[[128 134 126 120 109 113 131 130 139 130 130]
 [140 130 128 135 134 131 137 129 127 132 130]
 [136 129 131 132 127 121 147 129 131 130 130]
 [119 126 127 126 130 133 113 128 125 125 132]
 [133 128 130 131 127 119 152 129 131 129 133]
 [117 122 130 129 133 122 141 128 126 122 131]
 [138 129 128 133 137 139 125 125 124 131 127]
 [122 123 128 132 140 139 119 127 120 125 125]
 [120 119 130 133 145 137 131 128 118 123 129]
 [125 131 129 121 114 113 137 130 136 128 128]
 [139 127 130 136 135 128 147 129 126 131 126]
 [118 123 129 127 130 120 141 128 127 123 124]
 [132 130 129 128 123 117 148 129 133 129 131]]
The first entry in the row that holds the smallest entry is 128
Report the minimum.
109
Report the fourth-last entry, reading row by row.
129
The largest entry in the last column -> 133
Report the third entry in reading order.
126
Report the smallest entry in the first column.
117
Report the 3rd entry on the main diagonal.
131
Report the bottom entry of the column that holds the largest entry.
148
The entry just right of the centre entry: 125
The 2nd entry on the diagonal from the top-right corner: 132
Report the top entry of the column that holds the largest entry.
131
Report the bottom-left entry.
132
Report the second entry on the main diagonal.
130
The 3rd entry from the end, reading row by row: 133
Report the smallest entry in the last row.
117
The entry in the top-right corner -> 130
The last entry, reading row by row is 131
The largest entry in the first row is 139
The entry directly above the centre entry -> 122
The entry just right of the largest entry is 129
The first entry in the row that holds the largest entry is 133
Report the largest entry.
152
Report the entry directly above 145.
140
Report the third entry on the diagonal from the top-right corner.
131
The entry just left of the smallest entry: 120
The entry directly above the largest entry: 113
The bottom entry of the column that holds the smallest entry: 123
Report the centre entry.
139
The 2nd entry from the end, reading row by row -> 129

[[132 136 148 134 117 138 136 134 102 135 113]
 [137 131 109 135 139 129 112 137 133 134 117]
 [135 130 132 131 128 141 131 141 127 145 133]]
Rows and columns are numbered from 1.
Report the entry at row 1, column 3.
Answer: 148
Report the entry just left of the smallest entry.
Answer: 134
Report the entry in row 2 and column 1.
Answer: 137
The entry directly below 139 -> 128
Report the entry directly above the centre entry.
Answer: 138
Report the entry just left of the centre entry.
Answer: 139
The top-left entry is 132
Report the bottom entry of the column that holds the smallest entry.
Answer: 127
The centre entry is 129
Report the entry at row 3, column 1.
Answer: 135
The entry in the top-right corner -> 113

data = [127 153 144 136 122 117 112 142 110 127 148 107 127 120 123]
The entry just right of 136?
Answer: 122
The entry just right of the smallest entry?
Answer: 127
The entry just right of the largest entry is 144
The entry just left of the largest entry?
Answer: 127
The entry just left of the centre entry?
Answer: 112
